Each row below holds a small network's activations on one input, seen along a few directions.
In each table, some parts of the input vary, and every possible input appears once, in random order.
Descriptions start from the smaller parts, as in this example, which fits no table here: one of 8 places around a ring, together with either a single point or (one of 2 separate values, together with one of 4 places along a line) or one of 11 places along a line.
Shared parts are said once, and a part with two or three values counts as separate values.

Other details of the inputs shift rows strongly along three fixed directions, in all tables alike. That doesn't count.

Rows:
R1: [ 10 -13 -18  40   0  28 -15  11 -18  -4  -9]
R2: [ 18 -15 -24  28 -17  19 -22  20 -12 -17 -24]
R3: [-6  0 -1  5  5 13 -6  7 18  5 27]
R4: [ 13   1 -18  29   5   9 -15   3 -25 -17 -23]
R5: [  2  16  14  19  16 -15   9 -13  18  -2  11]
R6: [-30 -35 -34 -72  -1  11 -15  40  18   1  15]
R7: [  6  16  19  11  10 -19  -5 -16  13   6  15]
R8: [ -3  18  28  -4  11 -21  12 -20   5  13   8]
R9: [-12  10   0 -38   3 -16  11  -2  26  15  44]
R10: [ 24 -14 -22  34 -12  17 -19  18 -14 -13 -29]
R11: [ 17 -17 -47  35 -14  16 -23  25 -17 -11 -10]
R12: [  3 -16 -12  31   3  -5 -12 -12  29   3   6]
R13: [-30 -41 -31 -67   2  11  -7  42  13   6   8]
R14: [-14  20   8 -25  -5  -5   5 -19 -39   4 -27]
R15: [ 5 -7  8 -3 -4 -2 -6  5 22 -8 24]
R16: [ 13 -15 -12   5  -7  12  -6  19  -9  -5 -18]
R17: [  2  17  14  17  15 -14   8 -16  15  -2  12]
R18: [ 11  15  14  10   8  -3  11 -19  22   1  12]
R19: [  9  -2   5  34   2 -10 -10   9  18  -3   9]
R20: [  1   6  -8   5  -4   3 -10   1 -33  -4 -32]
R21: [ 27  -8 -27  32  -3  23 -19   9 -16 -20 -23]
R22: [  8   3  19  13  -3 -10  11 -10  24   5  12]
R23: [ -1  12  22  17   3 -18   1 -15  16  -1  17]
R24: [ 13  -4 -14  35  -2  -6   3   2  16   7  19]
R25: [ -2   0  -5 -25 -11   9  -3   4 -13  -4 -13]
R26: [ -1   9  22  20   4 -19   2 -11  17   0  16]
R27: [10 -5  4  0 11  2  7  7 24  1 19]
R28: [ 10   2  19  12  -1  -9   8 -12  19   5  12]
R29: [  2   4  -2 -26  -6   8  -2  -1 -16   1 -16]
R30: [11  0 -1 33 15 -5 -3  7 19 -9 10]
R31: [-10  11  10 -11   9   6   1  -6  20  10  35]
R32: [ -4   0  16   8   2 -12   3  -1   5  -1   8]
R33: [-13  20  17 -14  -3  -8  15 -24 -37   8 -30]
R34: [ -9  11  30  -7   5 -19  14 -19   1   7  11]
R35: [-10  24  18  -9   1 -10  18 -26 -35   8 -33]
R36: [  2 -16 -11  -4 -14  13 -10  18  -9 -16  -8]
R37: [  5   2  21 -14   5  -9  13  -7  19  11  16]
R38: [ -9  -4   5 -21 -12   4   9   1 -16  -6 -12]
R39: [  8 -10 -25  43  -4  30 -18  13 -20  -7 -16]
R40: [ 17 -15   9  30  -3  -2  -4   1  16  -8  15]
R41: [ 5 -4  0 37  7 13 -4  2 16  5 19]
R42: [-27 -35 -36 -74   1  11 -21  39  16  -1  18]
R43: [-17  22  10 -21  -6  -6  10 -20 -37   5 -31]
R44: [ -8   0   0 -27 -12   5   7   6 -11   0 -16]
R45: [  0  -9 -10  -8   3  -7   6  14  24  12  37]
R46: [  1   6   2 -14   3   7  18  -5 -11   1 -16]
R47: [ -6  22  13  -1   9  -6  19 -27 -27   1 -24]
R48: [ -9 -30 -13 -20   9  -1  -9  14  31   8  23]
R49: [-1 -2 23 -5 -3 -9 15 -9 15  1 15]
R50: [-16  -5 -23 -39  -6   1   8  20  -5   9   9]
R51: [ -8   2  -6 -12  -8   4  -9   1 -38  -9 -24]
R52: [ 21  -2   3  27  -3   0 -11   2  24  -3   9]
R53: [-18  24  15 -19  -5  -9  15 -22 -34   7 -30]
R54: [  0   8  -1 -16   2   8  14  -4 -10  -1 -17]
R55: [-12  26  16 -13   0 -11  14 -25 -34   8 -32]
Each input here is: one of 5 places along a line, together with either one of 3 separate values or (one of 2 separate values, together with one of 4 places along a line).
Q: The inputs of R36 and R38 match in every part but the place on the line of 5. If R43 is changed in the same way as R36 into R38, which row does it become?
A: R53
Q: The inputs of R49 and R40 match in every part but the place on the line of 5. If R24 is changed in the same way as R49 into R40, which row does it become?
A: R45
Q: Start at R18 and move only the place on the line of 4, one step at a time. The first step leads to R52. Which rows follow, in order?
A: R2, R36

Rows:
R56: [-48  23 -16 -90  -3  11  33 -17 -70  17 -23]
R57: [ -4  14  29  -5  12 -15  18 -20  -2   5  -2]
R58: [-20  25  20 -43  -3  -3  27 -10 -28  15 -20]
R59: [  8   4   6  30   4  -6 -12  -4   8 -13  -3]
R60: [ 28 -48 -58  24 -10  26 -41  37  18 -13  -6]
R61: [ -4   4  21 -17  -5  -4  10  10  20   8  27]
R62: [ -1 -27 -42  34  -4  26 -26  20 -19  -7 -16]
R63: [ -9 -28 -33  14  -5  13 -24  15  -4   0  -2]
R64: [ 24  36  25  53   4 -11  11 -53 -34   2 -32]
R65: [ -1 -24 -42  19  -9   1 -29  13   0   4  -3]
R66: [ 19 -13  -1  30 -16   0 -12   5   2 -12   0]
R67: [-20   0   0 -20  16  -7   8   9  43  19  59]
R68: [ -3   1  23 -26   2 -10   7  20  44   8  52]
R69: [-10 -15 -47 -51  -8  38   2  30 -40  -9 -29]
R70: [ -6  -1  15 -28  13 -29   2  17  50   2  41]
R71: [ 15  21   9  49   0 -18 -11 -27  -3 -11 -19]
R72: [ 12   6  14  35   5 -14   1 -16   1  -8 -10]
R73: [15 -5 -1 25 -5 -9 -7  4  6 -9 -4]
R74: [  0  -4   3   1  -4  -3   2   4 -10  -7 -13]
R75: [  8 -12   5  13 -10   6  -2  12   2  -7   4]
R76: [ -1  21  25  15  10 -12   3 -24   2  -2  -1]
R77: [ -6 -13  26 -27  -1 -14   8  13  46   2  50]
R78: [-24  -7 -32 -73  -8  34  17  19 -39   2 -32]
R79: [ 2 -1 12  8  3 -3  4  5  8 -1  3]
R80: [ -4  14   3 -16  -4   4  11   1 -27   3 -19]
R81: [ -2  34  29  -2   8 -13   9 -31  -7   5   1]
R82: [ -5 -17   5 -32   9  -4   5  -4  60  14  43]
R83: [ 16  22  21  42   6  -7   7 -33 -22   2 -25]
R84: [  5  31  25  24   8  -9   5 -31 -13   3 -13]
R85: [ 15 -40 -45  15  -5  34 -27  37  10 -12  -6]
Q: The inputs of R74 and R80 match in every part but one. If R82 is changed in the same way as R74 into R80, which row does it become?
A: R69
Q: What is each input in this table made of?
A: one of 5 places along a line, together with either one of 2 separate values or one of 4 places along a line
Q: Change only the choice among 2 separate values in R67. List by row number the other rows that result.
A: R78
Q: Which other rows agree with R66 in the place on the line of 5? List them by row number.
A: R60, R65, R70, R71, R73
